A small network was shown many inputs. Here are its activations along a few directions, one row for each input.
In each table, some parts of the input vary, and every possible input appears once, in random order.
A made-up example of a description, with smaller parts first: one of 8 places around a ring, together with either a single point or one of 9 places along a line or (one of 2 separate values, together with one of 6 places along a line).
Shared parts are said once, and a part with two or three values counts as separate values.

Rows:
R1: [-21  -6 -67   4  19 -43  -3 -59 -19  64  -3  -5   4   1 -48   3  49   8]
R2: [ 38  -7 -25  32  19  58  -3  31  58  24  18 -27 -34  -4  58 -13 -73  30]
R3: [ -74   -4   78  -67  -47  -14    1   27  -12 -114  -26   35   31  -24
   11   18  -15  -10]
R4: [ 62   3 -11  53  33  43  -4  19  45  37  27 -35 -52  13  49 -17 -44   6]
R5: [-13  15 101 -31 -38 -11  -2  35 -45 -93 -16  33  30   9 -14   9  25 -37]
R6: [ 25   6 -59  26  24 -41  -3 -50 -40  80   7  -8  15  21 -69  -5  80  -3]
R7: [-74 -26 -90 -33  12 -32   7 -68  17  47 -15  -1  14 -32 -32  16  14  30]
R8: [ 30  33 110  -3 -34 -17   3  33 -66 -72  -9  26  23  25 -21   0  50 -58]
R9: [-46 -22 -89 -23  12 -30   1 -58  -3  62  -4   0  21 -17 -51  11  31  28]
R10: [103  26 -12  79  30  38  -3  28  21  51  25 -35 -46  37  41 -29 -22  -3]
R11: [ -43    3   87  -55  -45   -9    5   35  -24 -104  -18   37   33   -8
    2   14    1  -23]
R12: [ 13 -21 -24  20  16  59   2  27  68  18  14 -22 -40 -21  73  -7 -95  32]
Changing only one part turns R9 into R6. The same change can be made to R11. Which row results? -> R8
Describe the family of inputs behind these rows. -> one of 3 separate values, together with one of 4 places along a line
Which other rows does R12 become when the place on the line of 4 takes its other values? List them by row number. -> R2, R4, R10

Rows:
R13: [-51 -36 -73  -8  29 -10  -8 -61  29  32  -8   8  12 -13 -23  13  -4  65]
R14: [ -43   12  124  -61  -57  -22   -1   62  -46 -119  -26   40   33    9
  -13   11   27  -52]
R15: [-27  -9 -75 -35   4 -16   6 -23  14  54  14 -14   1  -1 -30  -1  13  18]
R16: [ -3 -12 -53  16  26 -27   4 -49   2  42   8  -6   5 -15 -14   7  27   8]
R17: [-78  -9  59 -63 -36 -59   3 -26 -73 -64 -36  52  63 -14 -77  31  82 -40]
R18: [ 75  29  24  56  -1  29 -16  55 -12 -10  12  -5 -18  28  37 -15 -21 -17]
R19: [ 55  20  29  29  -6  39   7  38  12   1   3 -24 -14   0  36 -18 -32 -11]
R20: [-15 -19  18   2   9  43  -1  -1  49 -35  -2   0 -17 -23  50   7 -71  34]
R21: [ 29  -3  31  18   9  27   4  32  31 -14  17 -12 -29   0  49  -6 -37 -12]
R22: [  5   4   5   6  -7  33 -12  42  26 -31   5  -2 -20  -1  50  -1 -56   5]
R23: [ 14   0 -42  25  24 -21   4 -56 -13  68   8 -15 -14   0 -28  -5  30   3]
R24: [ 40  23 -48  14   4 -16  10 -14 -19  77   7 -22  -2  30 -37 -22  41  -3]
Changing only one part turns R15 into R22. The same change can be made to R13. Which row results? -> R20
Describe the family of inputs behind these rows. -> one of 2 separate values, together with either a single point or one of 5 places along a line

Rows:
R25: [ 59  -4 -24  73  27  54   3  46  41  35  27 -17 -38   5  64 -17 -65   2]
R26: [ 24   7 -17  29   4  23 -13   7  15  20   4 -14 -21   6  21 -14 -31  20]
R27: [-10  -6 -19  -9   2 -18  -5 -32 -30  50  -1   0  19  -5 -55  12  50   9]
R28: [-17 -16 -56   2  14 -40   5 -44 -10  58   1   0  -8   2 -40  -9  37   7]
R29: [  5   4  -7   1   1  -5   3 -24  -1   4  -3   0  16  14 -30  -5  28  18]
R30: [-49   5  34 -48 -23 -51   1 -29 -54 -26 -30  25  32   8 -50  18  61 -15]
R31: [  8  -5 -48  14  14 -12  -2 -24   9  37  11 -16 -11   5 -10  -2  18   7]
R32: [  1  -2  17  13   7  -2  -5  12   4 -12   0  -4 -14   7  18  -5 -16  -1]
R33: [ 45  -9 -51  57  28  25  -8  16  24  65  27 -11 -23   3  28  -9 -15  14]
R34: [ -2  10  28 -25 -20 -10   6 -10 -32 -21   0  12  25  -6 -25   7  31 -21]
R35: [ -2  11  47 -10 -10 -10  -1  10  -4 -46 -10   0   5  -4   9   1  -2 -20]
R36: [ 31  -5  16  33  10  38   6  39  40  -7  13 -23 -43   4  63 -15 -54  -8]
R37: [ 34   6  38  25   2  55   1  60  15 -24  12  -8 -11  -1  46  -7 -57  -6]
R38: [ 39  11 -75  28  28  -3   8 -37  19  66  16 -26 -13   8  -4 -15   4  26]
R39: [-121  -49  -85  -81   -4   -8   -1  -36   60  -23  -10   17   32  -68
   13   31  -54   67]
R40: [-17  15  75 -30 -25 -15  -2  20 -27 -77 -20  21  16   8   9   8   7 -15]
R41: [-29  18  48 -35 -23 -25   1 -11 -33 -56 -21  17  23   9 -30  14  41 -28]
R42: [  1  13 101 -19 -29  11   9  54  -1 -96 -15  14   4   5  37   0 -24 -27]
R43: [-32  -6   4 -43 -13 -37  -1 -34 -36   1 -18  15  17   3 -53  10  49 -13]
R44: [ 25  16  67  -3 -23  42   0  58   7 -57   0   0   4 -12  38  -3 -38 -29]
R45: [  7 -14 -93  29  35 -13  -4 -38  -7 109  17  -1 -11   9 -47   0  29  12]
Describe the family of inputs behind these rows. -> either a single point or (one of 4 places along a line, together with one of 5 places along a line)
Which other rows does R40 become when the place on the line of 5 takes its other values? List them by row number. -> R26, R32, R33, R35
